These are the activations of a small neural network, seen along a few directions. Each row is one input.
In each table, some parts of the input vary, and every possible input appears once, in random order.
Descriptions start from the smaller parts, as in this example, which fits no table here: one of 6 places along a line, together with either a single point or one of 9 places along a line or (one of 3 separate values, together with one of 5 places around a ring).
Shared parts are said once, and a part with two or three values counts as separate values.
In the rows, zero is written as 128.

Other details of the inputs shift rows strongly along three fixed directions, in all tables alike. That doesn't count.

Rows:
x1: [114 149 123 129  97 158 120 103 120 124 153  99]
x2: [131 143 163 118 127 153 140 138 186 135  95 122]
x3: [ 97 145 114 130  91 137 133 106 120 115 148 103]
x4: [136 145 155 115 122 134 142 147 192 122 103 120]
x5: [126 168 105 101 118 128 125 130 109 130 136  89]
x6: [111 148  91 119  90 133 144 130 125 137 132 105]
x7: [140 103 159 137 130  98 116 159 127 152 113 188]
x8: [149 107 169 123 138  98 114 142 102 136  84 171]
x9: [110 131 177 139 116 144 143 126 178 108  98 115]
x10: [110 158 101 107 113 120 138 130 105 129 126  90]
x11: [158 110 158 137 131 107 118 168 124 143 116 186]
x12: [109 146  94 114  91 132 145 126 126 136 137 106]
x13: [145 123 171 120 156  88 114 154 105 138 107 178]
x14: [151 101 171 114 135  93 121 142 105 129  95 170]
x15: [104 151 106 139  89 135 131 118 119 113 141  98]
x16: [169 115 166 155 144  95 125 142 123 141 126 177]
x17: [139 159 106 136 108 131 139 111 128 139 148  92]
x18: [108 156 104 102 114 118 139 126 106 129 131  91]
x19: [128 135 168 144 133 135 160 121 179 135  91 111]
x20: [122 163 173 108 158 123 145 159 167 123 105 113]
x21: [127 125 119 148 108 110  95 121  57 136 168 172]
x22: [133 137 165 114 124 151 144 137 187 134  99 121]
x23: [138 110 103 133 101 111 109 145  62 161 158 168]
x24: [121 147 104 135 103 122 153 108 125 138 143  94]
x25: [111 169 114 106 131 132 135 143 103 141 147  94]
x26: [138 124 116 151 104 114  95 135  56 134 169 165]
x27: [121 146 109 104  98 153 136 116 126 144 149 107]
x28: [161  33  57 140 208 131  80 141 125  84 117 190]
x29: [124 145 179 139 124 154 126 126 181 110 104 115]
x30: [ 98 140 120 129  90 147 135 105 116 118 148 101]
x31: [117 157 113 129  95 141 119 113 126 113 157  98]
x32: [117 128 161 119 118 143 157 138 183 133  89 122]
x33: [170 111 165 158 142  97 126 148 122 144 123 173]
x34: [143  99 175 156 114 113 106 129 116 119 100 179]
x35: [132 154 117 134 113 148 138  98 122 151 145  95]
x36: [136 155 166 102 144 120 137 148 173 115  97 105]
x37: [120 160 110 134  94 143 118 117 124 113 151  97]
x38: [134 148 118 130 110 147 141  97 124 150 149  94]
x39: [107  57  75 115 234 158 121 126 157  75  95 118]
x40: [144 143 169 132 136 128 152 121 190 127 112 111]
x41: [105 151 172 112 155 117 144 157 168 135  99 111]
x42: [152 125 114 111 119 113  90 118  44 152 139 155]
x43: [157 114 159 134 132 105 117 161 126 140 119 190]
x44: [104 143 102 118  96 151 142 116 119 149 129 108]
x45: [ 96 150 119 141 104 146 129 131 116 128 161  99]
x46: [138 105  97 122  89 103 113 120  65 149 146 172]
x47: [137 116 107 110 111  90 108 120  46 142 140 157]
x48: [132 147 175 101 146 137 138 138 168 126  93 106]
x49: [163  92 167 152 126 101 131 123 120 143 102 172]
x50: [114 160 115 137 125 131 150 111 122 153 158 104]
x51: [104  59  70 147 207 155 112 123 176  48 115 125]
x52: [109  84  21 100 210 157  99 105 104  86 155 105]
x53: [107  50  68 122 208 167 131 127 178  79 107 133]
x54: [168 103 154 157 123  86 128 136 124 132 101 170]
x55: [165 109 175 109 141 100 108 142 109 130 105 169]
x56: [ 76  71  18 148 204 168  94 110 112  82 174 115]
x57: [103 158 115 108 127 130 137 142 103 144 145  90]
x58: [131 142 160 111 124 138 144 139 192 126 105 123]
x59: [147 117 117 138  92 112  87 108  65 126 165 165]
x60: [116 149 114 141 117 134 150 124 121 153 157  94]
x61: [147 112 160 133 135 102 119 154 125 146 114 193]
x62: [108  60  72 154 240 150 127 126 180  93 126 124]
x63: [103 165 119 137 110 146 127 125 118 121 166 107]
x64: [137 156 109 131 109 130 140 107 129 139 153  93]
x65: [130 129 170 135 130 130 167 122 182 128 101 110]
x66: [167 110 116 138 106 111 111 101  64 154 162 157]
x67: [125 139 181 130 121 148 133 127 184 104 114 115]
x68: [117 144 109 131 105 126 154 100 125 142 145  98]
Description of these inputs: one of 4 separate values, together with either one of 5 places around a ring or (one of 2 separate values, together with one of 6 places along a line).
Question: The inputs of x50 and x13 match in every part but the choice among 4 separate values. If x62 is changed in the same way as x50 into x13, which row does it become?
Answer: x41
Question: The inputs of x11 and x26 match in every part but the choice among 4 separate values. If x27 is changed in the same way as x11 into x26, which row does it become?
Answer: x67
Question: Change only the place on the ring of 5 in x26. List by row number the other rows that result.
Answer: x21, x45, x56, x63
Question: Change only the choice among 4 separate values in x42. List by row number the other rows that result.
Answer: x2, x29, x35
Question: Change only the choice among 2 separate values in x36. List by row number the other rows that result.
Answer: x18

Rows:
x69: [153 102 166 125 106 106 111 131 107 117 125 170]
x70: [139 122 158 108 133  97  96 169  89 150 104 159]
x71: [ 98 215 153 116  36 129 160 136 149 155 143  89]
x72: [ 98 170  67 108  97 168 127 110 124 115 156  66]
x73: [123 135 197 118 125 126 153 129 193 108  89 112]
x74: [127 183 122 130  25 108 117 129  55 174 164 139]
x75: [126 101  94 140 202 170 139 133 179 108 122 104]
x76: [125 143 190 126 121 119 154 136 189 104  86 105]
x77: [107 205 173 115  46 138 159 112 125 155 123  64]
x78: [139 175 137 123  27 108 119 118  41 158 162 119]
x79: [140  84  62 148 176 136  78 131  94  97 155 163]
x80: [ 96 169  67 103  95 161 131 108 128 112 163  69]
x81: [122 147 203 131 134 133 150 147 196 111 116 118]
x82: [154 105 149 147 117 101 122 134 110 158 109 169]
x83: [118  95 103 135 209 162 132 117 183 106 124 106]
x84: [135  99 161 142 113  95 124 130 108 134 122 176]
x85: [110  92 105 128 180 174 124 128 172  74 107 101]
x86: [ 92 159  62 126 110 151 153 106 124 147 157  61]
x87: [138 154 184 136 140 114 157 141 199 131 107 106]
x88: [153 132 153 105 147  95 126 155  82 150  99 169]
x89: [106  85  90 128 189 149 146 118 189 106 121 111]
x90: [133 155 181 120 123 118 149 131 196 110  84 111]
x91: [110  95  99 125 177 157 130 129 177  65 118 100]
x92: [127 156 193 129 142 123 149 131 201 122 105 121]
x93: [146 155 181 140 139 130 161 155 196 135 102 108]
x94: [134 156 181 125 125 125 146 133 192 113  76 108]
x95: [109 219 174 130  56 134 157 134 131 151 152  68]
x96: [122 145 205 136 139 144 145 148 193 115 105 119]
x97: [122  61  62 148 163 126 102 130  91  92 151 164]
x98: [144 119 145 144 110  87 121 131 111 136 117 175]
x99: [150 175 134 122  49 104 137 114  56 194 188 131]
x100: [158 133 155 151 126  95 108 131 104 136 124 165]
x101: [ 93 179  73 119 111 159 131 115 129 120 181  72]
x102: [154 138 148 106 143  85 128 158  82 145 103 164]
x103: [ 77 163  72 118 109 165 146  93 123 142 156  76]
x104: [ 89  84 104 139 191 164 138 121 178  91 108 114]
x105: [147 167 135 111  38 109 125  96  50 189 158 123]
x106: [156 128 159 145 119 117  95 145 109 134 127 176]
x107: [173  98 154 126 120 115 120 131 112 146 110 173]
x108: [131  71  72 153 183 118  96 116  84  94 158 153]
x109: [114 102  94 121 178 176 114 129 182  78 104 111]
x110: [137 105 159 153 113 105 119 135 100 139 107 170]
x111: [176 105 150 132 115 114 120 135 107 147 106 165]
x112: [172 119 149 145 125  95 125 144 111 146 137 166]
x113: [105 127  38 123  94 126 112  83  39 151 193 131]
x114: [155 119 165 144 135 106 106 123 109 140 123 177]
x115: [ 89 169  83 126 113 157 142 114 119 115 184  62]
x116: [136  73  69 135 179 136  80 121 101  97 165 175]
x117: [140 106 160 150 107 114 115 146 103 133 115 174]
x118: [160 104 145 146 115 111 129 145 111 159 111 175]
x119: [166 116 158 149 131 103 112 131 106 154 123 162]
x120: [145 135 182 111 127 132 163 138 203 128  93 116]
x121: [107  86 109 122 184 175 125 123 176  73 111 108]
x122: [134 144 170 138 125 129 170 157 200 139  88 115]
x123: [137  99 164 144 111 115 116 142 108 132 120 182]
x124: [105 157  71 110 110 165 142  92 118 142 149  54]
x125: [118 130  44 108  84 152  88  91  36 138 188 128]
x126: [109 148 193  92 151 127 134 173 183 134  81 112]
x127: [121  77  61 105 187 109  82 152  76 110 142 149]
x128: [128  72  53 151 172 123  97 115  91 107 134 163]
x129: [103 201 177 108  46 140 160 106 128 157 129  69]
x130: [119  59  62 151 169 117 105 118  88  97 143 160]
x131: [175 108 144 128 110  97 125 137 111 138 118 164]
x132: [103 129  39 123  85 150  98 101  39 149 192 138]
x133: [144 116 149 143 104 116 104 148 113 138 113 184]
x134: [112 144 185 145 124 123 160 147 190 119  84 111]
x135: [167 100 155 121 116  95 117 119 113 141 118 166]
x136: [113 161 183  99 143 114 136 181 178 130  82 100]
x137: [151 124 158  99 153  98 126 151  88 148 102 177]
x138: [160 117 156 133 114 107 105 121 103 133 100 167]
x139: [109  96  98 133 184 155 130 120 170  74 103  93]
x140: [150 126 155  93 147  86 130 149  90 145 113 176]
x141: [164 110 160 138 131  93 117 125 114 149 137 168]
x142: [129 165 186 136 138 116 150 137 197 118 103 113]
x143: [169 109 148 129 112  88 118 126 110 137 115 159]
x144: [ 91 102  99  89 205 145 119 153 168  99 117 103]
x145: [101  96 111 136 201 154 133 118 177  84 132 106]
x146: [ 85 167  87 132 121 166 140 100 110 131 166  57]
x147: [ 88 168  88 129 115 174 136 112 112 126 174  61]
x148: [106 218 174 133  61 126 161 123 128 157 144  64]
x149: [110 135 193 130 119 132 159 150 200 114 102 126]
x150: [158 110 160 127 119 108 106 116 109 132 104 174]
x151: [108  94  82 135 186 142 146 125 186 102 118 104]
x152: [102  95 114 141 205 165 129 119 175  88 122 107]
x153: [152 136 148 100 142  79 131 156  86 141 111 168]
x154: [157 111 156 118 104 109 100 132 117 121 122 180]
x155: [154 120 163 139 124 118  96 141 115 133 131 184]
x156: [ 86 152  70 117 110 163 154  96 125 155 160  68]
x157: [142 111 154 152 104 103 118 150 104 128 119 170]
x158: [107 160  67 112 109 154 144  96 120 135 151  52]
x159: [120 116  32 121  94 133 127  98  42 165 199 129]
x160: [114 204 150 119  46 124 184 133 146 177 141  79]
x161: [112  97  96 114 188 154 129 105 183  81 111 110]
x162: [104 163  77 119 122 174 152 105 123 153 176  67]
x163: [127  67  59 149 175 133  95 112  90 112 130 168]
x164: [104 170  72 128 124 152 144 103 121 143 170  54]
x165: [132  96  83 125 186 161 140 129 179  94 107  97]
x166: [140  47  57 142 180 142 110 123  99 125 140 174]
x167: [157 127 160 150 129 105 105 128 103 141 119 169]
x168: [141 110 151 132 104 106 110 142 121 133 127 191]
Question: Describe the family of inputs behind these rows.
Answer: one of 5 places around a ring, together with either one of 2 separate values or (one of 3 separate values, together with one of 6 places along a line)
Question: The inputs of x164 and x141 match in every part but the place on the ring of 5. If x157 is changed in the same way as x164 into x141, which row does it become?
Answer: x149
Question: The inputs of x132 and x71 match in every part but the place on the ring of 5. If x104 is changed in the same way as x132 into x71, which row does it become?
Answer: x130
Question: The inputs of x82 and x86 match in every part but the place on the ring of 5. If x77 is changed in the same way as x82 into x86, which row does it become?
Answer: x139
Question: Start at x92 and move only the place on the ring of 5, one step at a time. The first step leads to x114. Which rows follow, in order?
Answer: x167, x100, x142
Question: Change only the choice among 3 separate values in x94. List by row number the other rows that result.
Answer: x100, x128
Question: Start at x133 and move only the place on the line of 6, one step at a time. The first step leads to x117. Which rows follow, in order?
Answer: x110, x163, x82, x118
Question: Change only the choice among 3 separate values in x107. List by row number the other rows that result.
Answer: x162, x166
Question: Change only the choice among 2 separate values in x88. List by row number the other rows that result.
Answer: x70
Question: Change only the choice among 2 separate values in x126. List by row number the other rows that result.
Answer: x137
